Each row below holds a small network's activations on one record, seen along a few directions.
After each row come some of the record's fields: Rabed, Ruge, Budu, Riduz, Lidek, Mirup, Pimo, Ligun.
Not every record has every field; a missing one is written none.
Other fields move the rows too, some of them a lot.
In the rows, zero is written as 500.
Strong random noise was added to every row along 5 fixed directions; ignore it. To show where, here is one row again and again, with new noise each time:
[371 486 324 579 574 469 424 688 518 596 385 642 539 531 515 630 350]
[601 483 411 524 516 575 485 443 545 324 369 423 507 610 504 382 544]
[344 536 454 376 530 476 457 650 532 239 544 512 479 392 378 490 567]
[731 477 490 601 464 471 532 311 531 526 411 538 525 529 501 502 516]
[443 558 633 481 532 477 620 506 476 787 471 379 559 567 657 566 572]
[560 529 436 653 417 475 342 503 496 683 546 784 575 471 531 478 402]
[484 606 595 433 389 594 380 494 494 385 671 505 542 482 530 209 667]

[499 420 444 339 608 415 618 411 505 240 275 231 417 526 296 626 501]
Rabed: j2 / Ruge: u1 / Budu: k1 / Riduz: h2 / Lidek: v2 / Mirup: y4 / Pimo: b1 / Ligun: f9
[254 515 481 433 630 522 543 632 475 502 440 331 479 619 549 504 461]
Rabed: j2 / Ruge: u2 / Budu: k1 / Riduz: h2 / Lidek: v1 / Mirup: y1 / Pimo: b2 / Ligun: f9
[630 466 353 570 485 597 399 338 484 499 219 362 531 763 529 305 415]
Rabed: j2 / Ruge: u1 / Budu: k1 / Riduz: h2 / Lidek: v2 / Mirup: y2 / Pimo: b1 / Ligun: f9
[697 489 596 335 479 554 491 298 449 334 540 243 436 617 532 359 737]
Rabed: j2 / Ruge: u1 / Budu: k1 / Riduz: h2 / Lidek: v6 / Mirup: y1 / Pimo: b1 / Ligun: f9
[681 504 663 511 405 598 546 312 501 462 593 409 491 532 550 318 624]
Rabed: none / Ruge: none / Budu: none / Riduz: none / Lidek: v4 / Mirup: y4 / Pimo: none / Ligun: f9
[442 553 593 518 485 686 524 576 540 526 575 415 561 550 682 289 625]
Rabed: none / Ruge: none / Budu: none / Riduz: none / Lidek: v5 / Mirup: y3 / Pimo: none / Ligun: f9
[397 569 690 504 495 522 531 517 449 751 731 501 546 479 636 481 541]
Rabed: j2 / Ruge: u1 / Budu: k1 / Riduz: h2 / Lidek: v5 / Mirup: y4 / Pimo: b1 / Ligun: f9
[266 551 403 265 525 535 241 776 407 442 574 460 460 585 518 450 569]
Rabed: j1 / Ruge: u2 / Budu: k2 / Riduz: h1 / Lidek: v6 / Mirup: y1 / Pimo: b1 / Ligun: f9
[384 586 703 577 454 623 502 539 475 723 763 547 558 519 685 342 531]
Rabed: j2 / Ruge: u2 / Budu: k1 / Riduz: h1 / Lidek: v5 / Mirup: y4 / Pimo: b1 / Ligun: f9
[544 505 597 568 544 433 658 368 500 530 507 437 504 489 485 562 479]
Rabed: j2 / Ruge: u1 / Budu: k1 / Riduz: h2 / Lidek: v5 / Mirup: y2 / Pimo: b1 / Ligun: f6
[507 478 370 745 501 587 397 537 536 421 548 696 548 548 512 337 316]
Rabed: none / Ruge: none / Budu: none / Riduz: none / Lidek: v1 / Mirup: y4 / Pimo: none / Ligun: f6
[471 501 467 555 532 575 540 498 541 375 463 424 523 551 529 356 511]
Rabed: none / Ruge: none / Budu: none / Riduz: none / Lidek: v1 / Mirup: y2 / Pimo: none / Ligun: f9
[314 494 388 542 515 562 346 749 486 415 611 705 502 486 480 474 374]
Rabed: none / Ruge: none / Budu: none / Riduz: none / Lidek: v5 / Mirup: y4 / Pimo: none / Ligun: f6
[795 523 555 509 309 447 385 207 465 574 485 568 543 476 455 359 588]
Rabed: none / Ruge: none / Budu: none / Riduz: none / Lidek: v2 / Mirup: y1 / Pimo: none / Ligun: f9
[361 537 553 460 490 485 425 606 481 467 750 635 488 340 441 530 495]
Rabed: j2 / Ruge: u1 / Budu: k1 / Riduz: h2 / Lidek: v5 / Mirup: y3 / Pimo: b1 / Ligun: f9
[506 519 518 563 507 688 398 477 449 588 558 399 537 750 676 264 504]
Rabed: j2 / Ruge: u1 / Budu: k1 / Riduz: h2 / Lidek: v5 / Mirup: y4 / Pimo: b1 / Ligun: f9
[300 510 648 370 551 452 659 624 503 505 589 400 477 369 476 638 562]
Rabed: none / Ruge: none / Budu: none / Riduz: none / Lidek: v4 / Mirup: y4 / Pimo: none / Ligun: f9
[293 549 783 350 585 462 744 595 478 549 726 316 481 364 545 616 678]
Rabed: none / Ruge: none / Budu: none / Riduz: none / Lidek: v4 / Mirup: y4 / Pimo: none / Ligun: f9
[577 515 668 251 491 303 669 289 453 528 400 239 430 430 377 693 685]
Rabed: j2 / Ruge: u2 / Budu: k2 / Riduz: h2 / Lidek: v2 / Mirup: y1 / Pimo: b1 / Ligun: f9
[429 543 417 564 465 557 368 593 480 669 471 630 582 563 620 444 409]
Rabed: none / Ruge: none / Budu: none / Riduz: none / Lidek: v5 / Mirup: y2 / Pimo: none / Ligun: f9
[434 470 507 545 598 534 692 570 585 460 451 422 523 442 577 575 512]
Rabed: none / Ruge: none / Budu: none / Riduz: none / Lidek: v1 / Mirup: y3 / Pimo: none / Ligun: f9
[285 477 339 345 574 487 390 803 502 383 464 521 443 456 451 611 498]
Rabed: none / Ruge: none / Budu: none / Riduz: none / Lidek: v6 / Mirup: y1 / Pimo: none / Ligun: f9
[652 430 282 594 471 384 293 439 525 301 485 818 428 410 263 590 343]
Rabed: j2 / Ruge: u2 / Budu: k2 / Riduz: h1 / Lidek: v5 / Mirup: y1 / Pimo: b1 / Ligun: f9
[848 325 417 588 579 487 637 256 523 279 370 467 431 589 426 615 462]
Rabed: j2 / Ruge: u2 / Budu: k1 / Riduz: h2 / Lidek: v4 / Mirup: y4 / Pimo: b2 / Ligun: f12
[415 533 509 399 533 557 422 524 450 390 567 371 467 592 467 411 533]
Rabed: j2 / Ruge: u1 / Budu: k2 / Riduz: h1 / Lidek: v4 / Mirup: y4 / Pimo: b1 / Ligun: f9
[397 553 486 580 497 508 497 675 543 632 540 677 580 388 577 551 469]
Rabed: none / Ruge: none / Budu: none / Riduz: none / Lidek: v5 / Mirup: y3 / Pimo: none / Ligun: f6
[392 527 529 309 464 628 397 589 461 352 493 300 480 612 517 262 635]
Rabed: none / Ruge: none / Budu: none / Riduz: none / Lidek: v2 / Mirup: y4 / Pimo: none / Ligun: f9
[440 487 530 590 524 432 512 594 475 820 571 656 514 474 604 691 405]
Rabed: none / Ruge: none / Budu: none / Riduz: none / Lidek: v5 / Mirup: y4 / Pimo: none / Ligun: f9
[464 442 438 499 547 463 569 484 535 410 342 482 475 475 393 597 415]
Rabed: j2 / Ruge: u2 / Budu: k1 / Riduz: h1 / Lidek: v2 / Mirup: y4 / Pimo: b1 / Ligun: f9
[516 383 420 522 703 541 687 472 520 277 335 270 422 688 474 586 425]
Rabed: j2 / Ruge: u2 / Budu: k1 / Riduz: h2 / Lidek: v4 / Mirup: y4 / Pimo: b2 / Ligun: f6
[515 523 636 440 500 497 610 423 520 403 611 418 466 437 499 485 635]
Rabed: j2 / Ruge: u2 / Budu: k1 / Riduz: h1 / Lidek: v5 / Mirup: y1 / Pimo: b1 / Ligun: f9
[561 560 664 321 413 306 479 342 430 458 603 492 438 374 310 528 620]
Rabed: j2 / Ruge: u2 / Budu: k2 / Riduz: h1 / Lidek: v2 / Mirup: y1 / Pimo: b1 / Ligun: f6
[668 425 443 520 557 503 675 398 590 235 324 381 465 482 401 560 539]
Rabed: none / Ruge: none / Budu: none / Riduz: none / Lidek: v3 / Mirup: y3 / Pimo: none / Ligun: f6
[602 552 557 477 342 438 443 442 513 484 637 703 523 252 438 512 566]
Rabed: none / Ruge: none / Budu: none / Riduz: none / Lidek: v5 / Mirup: y3 / Pimo: none / Ligun: f9
[477 443 476 619 628 551 714 522 578 590 320 367 521 540 637 625 447]
Rabed: none / Ruge: none / Budu: none / Riduz: none / Lidek: v1 / Mirup: y3 / Pimo: none / Ligun: f9
[564 487 461 519 440 578 456 515 541 341 531 568 526 486 523 339 568]
Rabed: none / Ruge: none / Budu: none / Riduz: none / Lidek: v5 / Mirup: y1 / Pimo: none / Ligun: f12
[442 512 507 323 484 476 344 548 372 562 608 429 470 579 515 470 577]
Rabed: j1 / Ruge: u1 / Budu: k2 / Riduz: h2 / Lidek: v2 / Mirup: y4 / Pimo: b2 / Ligun: f9

Which values does each new row have?
[503 577 539 494 441 634 275 459 433 454 705 491 487 647 541 210 554]
Rabed: j2 / Ruge: u1 / Budu: k2 / Riduz: h1 / Lidek: v5 / Mirup: y4 / Pimo: b1 / Ligun: f9
[629 547 530 442 334 611 368 437 546 213 641 609 516 362 456 252 639]
Rabed: none / Ruge: none / Budu: none / Riduz: none / Lidek: v5 / Mirup: y3 / Pimo: none / Ligun: f9
[254 558 628 318 491 445 531 635 463 553 548 402 497 402 459 524 559]
Rabed: none / Ruge: none / Budu: none / Riduz: none / Lidek: v2 / Mirup: y4 / Pimo: none / Ligun: f9
[412 511 521 449 427 449 474 533 506 514 469 551 525 383 417 488 473]
Rabed: none / Ruge: none / Budu: none / Riduz: none / Lidek: v2 / Mirup: y4 / Pimo: none / Ligun: f9
[356 540 567 292 484 479 580 602 506 481 446 337 497 382 490 553 639]
Rabed: none / Ruge: none / Budu: none / Riduz: none / Lidek: v2 / Mirup: y3 / Pimo: none / Ligun: f9
[455 525 440 629 432 574 437 572 577 520 491 681 587 381 550 402 419]
Rabed: none / Ruge: none / Budu: none / Riduz: none / Lidek: v1 / Mirup: y3 / Pimo: none / Ligun: f9
[279 556 698 378 540 552 803 607 569 646 392 204 551 444 683 547 642]
Rabed: none / Ruge: none / Budu: none / Riduz: none / Lidek: v1 / Mirup: y3 / Pimo: none / Ligun: f9
[769 515 578 600 432 483 505 268 503 489 618 581 495 468 485 449 549]
Rabed: j2 / Ruge: u1 / Budu: k2 / Riduz: h1 / Lidek: v5 / Mirup: y3 / Pimo: b1 / Ligun: f6
[502 538 620 519 463 532 473 493 493 463 757 576 501 418 499 411 564]
Rabed: none / Ruge: none / Budu: none / Riduz: none / Lidek: v5 / Mirup: y4 / Pimo: none / Ligun: f9
[373 520 455 510 476 624 443 617 504 460 405 446 553 620 552 297 443]
Rabed: none / Ruge: none / Budu: none / Riduz: none / Lidek: v2 / Mirup: y4 / Pimo: none / Ligun: f6
[710 437 432 573 493 561 516 398 534 392 466 509 476 544 521 496 499]
Rabed: none / Ruge: none / Budu: none / Riduz: none / Lidek: v5 / Mirup: y3 / Pimo: none / Ligun: f9
[252 578 547 538 441 594 424 717 521 611 694 647 573 394 629 356 476]
Rabed: none / Ruge: none / Budu: none / Riduz: none / Lidek: v1 / Mirup: y3 / Pimo: none / Ligun: f9
[598 500 566 519 501 481 591 417 531 509 501 458 508 475 535 512 601]
Rabed: none / Ruge: none / Budu: none / Riduz: none / Lidek: v5 / Mirup: y1 / Pimo: none / Ligun: f9
[461 505 556 498 582 514 734 443 556 338 362 252 514 539 505 466 552]
Rabed: none / Ruge: none / Budu: none / Riduz: none / Lidek: v1 / Mirup: y2 / Pimo: none / Ligun: f6
[382 504 471 537 526 356 490 656 527 603 580 755 506 285 429 731 428]
Rabed: none / Ruge: none / Budu: none / Riduz: none / Lidek: v5 / Mirup: y1 / Pimo: none / Ligun: f9
[492 430 403 399 568 485 512 544 496 218 488 411 420 498 374 575 502]
Rabed: none / Ruge: none / Budu: none / Riduz: none / Lidek: v4 / Mirup: y4 / Pimo: none / Ligun: f9
[471 441 388 531 607 426 577 553 496 705 261 441 514 575 550 721 416]
Rabed: none / Ruge: none / Budu: none / Riduz: none / Lidek: v2 / Mirup: y1 / Pimo: none / Ligun: f9
[351 465 590 384 650 408 788 652 537 521 502 369 458 359 515 831 572]
Rabed: none / Ruge: none / Budu: none / Riduz: none / Lidek: v5 / Mirup: y3 / Pimo: none / Ligun: f9
